These are the activations of a small neural network, seen along a few directions. Each row is one input.
Each table varies a few parts of the input and shows all the possible inputs, shuffled.
A made-up example of a description, with smaller parts first: one of 6 places along a line, together with either a single point or one of 9 places around a ring or (one of 2 separate values, together with one of 8 places around a ring).
Shared parts are said once, and a part with two or three values counts as separate values.
(in the rows, 128 means zero)

Table:
R1: [ 68 118 109 140  77 136 151 169 169 123 165 133  97 111 128]
R2: [148 113 100  87 145 124 128  95 110  78 102 100 146 103  60]
R3: [129 130 152 131 163  82 122 144  93 142  92  97 179 146  89]
R4: [120 131 143 156 123 162 108 122 127 153 147 139  90 133 215]
R5: [110 133 154 152 122 129 150 147 155 167 150 142 113 147 209]
R6: [191 135 149 142 173  79 124 132 105 150 100 119 151 158 108]
R7: [195 138 123  88 139 131 109  95 122  96 108 151 132 112  70]
R8: [194 132 151 129 169 122  91 109  82 125  87 137 159 140 127]
R9: [140 120 129 112 123 100 126 141 128 109 114 103 151 118  28]
R10: [110 138 114 124  84 171 137  97 157 113 161 167  87 123 166]
R11: [ 55 133 139 148 122 134 140 170 140 169 148 124 132 137 185]
R12: [ 76 114  72 129  97 165 149 115 149 112 162 124  97 109 151]
What do these inputs look like to the network?
> one of 2 separate values, together with one of 6 places around a ring
Changing only the choice among 2 separate values turns R11 into R3. The same change can be made to R12. Which row results?
> R2
Change only the choice among 2 separate values in R4. List by row number the other rows that result.
> R8

Table:
R13: [114 117 140 131 136  99 136 142 121 131 119 101 140 129 128]
R14: [ 48 129 121 147  72 171 126 145 155 133 174 147  68 109 204]
R15: [152 129 130 137 122 134 138 133 137 114 124 144 134 136 102]
R16: [138 139 110 120 111 137 142 116 148 112 132 143 116 124  76]
R17: [115 132 155 134 149 100 119 153 111 153 112 107 150 136 127]
R18: [158 133 152 141 132 112 135 125 129 127 118 131 125 144 123]
R19: [109 113 120 125 126 120 138 149 130 118 125 114 150 121 109]
R20: [ 83 133 111 165 116 162 162 134 162 168 175 145  91 152 235]
R21: [162 121 132 116 147 118 110 105 105 118 113 123 135 126 137]
R22: [ 96 124 101 107 114 123 144 131 140 115 133 114 132 109  83]
R23: [160 146 164 140 146 108 119 138 121 150 113 140 136 149 125]
R24: [163 136 149 118 161 119  93 116  95 139 105 129 145 133 137]
R25: [155 115 116 115 135 145 113 110 115 108 119 127 144 118 116]
R26: [141 125  93  97 124 144 117  95 124 105 129 129 126 107  91]
What do these inputs look like to the network?
> either one of 2 separate values or (one of 3 separate values, together with one of 4 places along a line)
Change only the choice among 3 separate values in R19. List by row number the other rows that result.
> R15, R25

Table:
R27: [ 46 105 106 139 109 140 142 153 134 130 152 100 122 114 172]
R28: [177 124  90  86 129 140 123  77 123  84 115 129 137 107  54]
R29: [110 127  79 100  82 179 123  99 150  94 156 151  97  93 102]
R30: [126 114 107  91 136  94 135 129 119 101 104  91 162 104  38]
R31: [192 139 147 134 177 130  99  97  92 151 105 140 145 154 167]
R32: [ 78 131 167 152 133 105 116 160 112 166 132 111 120 137 204]
R33: [158 123 166 120 154  77 116 153 102 121  85 109 171 129  73]
R34: [164 152 130 162 105 144 172 132 182 140 157 178  89 162 134]
R35: [103 143 153 170 114 100 191 182 178 159 143 134 122 164 115]
R36: [143 132 166 134 182  83 110 149  87 162  98 102 173 153 151]
R37: [ 58 116  98 109  91 133 136 150 146 111 144 110 122  92  82]
R38: [ 92 115  88 132 100 187 132 101 144 115 161 146  93 112 192]
R39: [129 140 148 148 132 157 102 110 118 152 142 148  91 138 220]
R40: [217 130 148 116 149 122  97 100 104 107  98 143 147 134  89]
Changing only one part turns R37 into R29. The same change can be made to R30. Which row results?
> R28
What do these inputs look like to the network?
> one of 2 separate values, together with either a single point or one of 6 places around a ring
Change only the choice among 2 separate values in R35. List by row number the other rows that result.
> R34

Table:
R41: [120 110  76  84 130 130 141 127 135  94 118  95 166  95   9]
R42: [ 33 108  72 109  82 162 172 128 180 121 174  97 101  92 123]
R43: [169 118 133  74 113 107 114 125 145  94 118 119 129  86  34]
R44: [207 123 166 127 183  82 137 123 116 137  96 108 160 156 115]
R45: [ 71 133 178 163 136 102 123 187 120 177 134 123 125 144 228]
R46: [106 158 118 152 123 162 118 115 133 170 157 160  89 148 195]
R47: [123 133 141 181 128 135 160 151 149 164 151 152 118 171 213]
R48: [148 134 188 153 172  62 100 156  67 147  74 102 180 158 111]
R49: [ 75 133 115 138  63 160 150 138 173 108 163 150  70 107 130]
R50: [107 114  94 138  95 168 124 103 130 101 158 151  87 117 201]
R51: [185 160 136 108 167 110 100  91  91 136  94 147 150 144  93]
R52: [191 112 120 109 143 155  96  92  96  85  97 133 162 117  84]
Changing only one part turns R43 into R52. The same change can be made to R49. Which row results?
> R50
What do these inputs look like to the network?
> one of 2 separate values, together with one of 6 places along a line
Change only the choice among 2 separate values in R46. List by row number the other rows that result.
> R51

Table:
R53: [129 134 139 122 139 138  81 119  86 124 108 130 141 122 135]
R54: [172 106 109 106 152 149 113  91 105  98 115 126 151 120 140]
R55: [162 135 131 100 140 120  82  94  93 117 112 129 116 109 123]
R56: [151 101  88 109 119 138 149 115 142  88 128 119 147 112  72]
R57: [141 129  89  98 125 112 141 101 135 111 127 117 130 114  58]
R58: [133 131 112 119 158 138 104 104  90 130 113 124 156 134 139]
R59: [ 43 128  72 141  58 198 162 130 189 121 200 153  55 109 179]
R60: [166 131 108 102 158 124 104  77  97 125 116 118 129 120 124]
R61: [115 131 178 170 124  93 145 168 135 152 128 122 120 153 164]
R62: [201 121 127 141 144 134 148 113 142 115 121 146 140 151 115]
R63: [114 126 149 116 142 124  85 142 103 148 120 116 134 112 158]
R64: [157 147 136 151 149 126 142 125 126 146 118 144 146 165 114]
R65: [119 130 149 161 142  91 169 158 138 156 131 121 135 166 170]
R66: [183 153 160 129 131 111 119 112 131 132 114 150 110 142  97]
R67: [ 87 124 112 113 129 122 149 150 145 138 130 104 147 115  93]
R68: [187 151 133 126 150 112 142  98 136 137 117 144 125 155 100]
R69: [ 96 150 111 172  77 190 162 125 188 153 190 181  53 145 224]
R70: [156 148 158 156 131 123 119 140 121 143 117 150 130 151 110]
R71: [ 64 113 114 131 122  99 171 160 141 125 132  95 142 127 127]
R72: [139 143 151 142 150 117 148 148 143 168 126 130 141 155 137]
R73: [ 61 115 142 134 105  98 148 173 137 118 129 102 128 114 122]
R74: [ 87 126 132 114 114 114 127 167 141 132 130 115 132 102  91]
R75: [118 123 123 112 160 125 107 129 107 153 125 110 150 124 162]
R76: [103 131 124 124 108 131 121 140 123 112 119 124 139 113  67]
R77: [ 92 111 135 136 150 112 127 129 104 141 125  92 145 136 190]
R78: [135 148 176 141 134 112 127 163 139 160 124 141 129 143 136]
R79: [136 133 114  96 108 108 120 118 132 103 123 128 117 102  56]
R80: [ 69 126  91 142  87 206 121  99 151 140 186 160  59 114 246]
R81: [147 104 115 112 101 137 127 129 138  82 125 125 133 100  68]
R82: [107 130  94 116 127 128 144 130 128 116 122 123 153 126  73]
R83: [169 109 134 109 133 148  90 106 101  93 110 132 136 109 136]
R84: [197 123 154 143 125 133 127 127 137 111 118 152 126 139 111]
R85: [ 88 114 161 140 132 111 104 143 100 135 120  98 129 124 186]
What do these inputs look like to the network?
> one of 3 separate values, together with either a single point or (one of 2 separate values, together with one of 5 places along a line)
Changing only the choice among 3 separate values turns R62 into R56. The same change can be made to R64. Which row results?
> R82
List by row number the other rows that have the choice among 3 separate values in common with R75.
> R53, R54, R55, R58, R60, R63, R77, R80, R83, R85
Change only the choice among 2 separate values in R67. List by row number the other rows that result.
> R74
Change only the choice among 3 separate values in R59. List by row number the other rows that result.
> R69, R80

Table:
R86: [160 135 106 151 140 131 138 103 121 132 129 148 117 160 152]
R87: [143 110 128 126 106 102 127 159 129  91 119 126 134 115  63]
R88: [169 146 122 105 129 148 102  91 122 131 133 157 143 143  90]
R89: [134 151 157 163 115 152 112 124 131 162 140 147  75 131 176]
R90: [109 132 121 130 159 121 141 114  96 119 105 110 149 133 157]
R91: [154 130 139 156 137 164 140 126 147 147 135 145 128 141 181]
R92: [ 36 114  46 117  60 198 160 115 181 102 192 138  70  88 153]
R93: [184 126 123 121 141 130 128  94 138 136 131 127 105 137 124]
R94: [135 126 134 114 128  87 156 134 150 131 128 107 141 128  88]
R95: [181 122 137 126 119 151 110 104 126  86 119 149 117 120 103]
R96: [112 110 128 127 150 125 120 157 115 136 130 125 151 132 190]
R97: [ 87 141 161 141 129 130  99 142 108 151 128 111 101 117 181]
R98: [109 116 138 157 141 129 161 179 150 149 130 118 132 137 138]
R99: [139 112 119  93 150  91 114 117 111 124 122 110 142 118 135]
R100: [110 132 125 153 133 103 169 137 132 133 123 113 144 151 109]
R101: [125 132 124  88 138 122  93 106  99 128 115 126 176 118  94]
R102: [ 78 155 169 150 121 118 146 170 146 148 120 134  95 124 144]
R103: [129 141 116 109 124 108 122 144 130 136 123 127 156 130  50]
R104: [140  99 138 106 111 121  92 116 101  91 111 114 156 109 104]
What do these inputs look like to the network?
> either a single point or (one of 3 separate values, together with one of 6 places along a line)
Change only the choice among 3 separate values in R103. List by row number the other rows that result.
> R88, R101
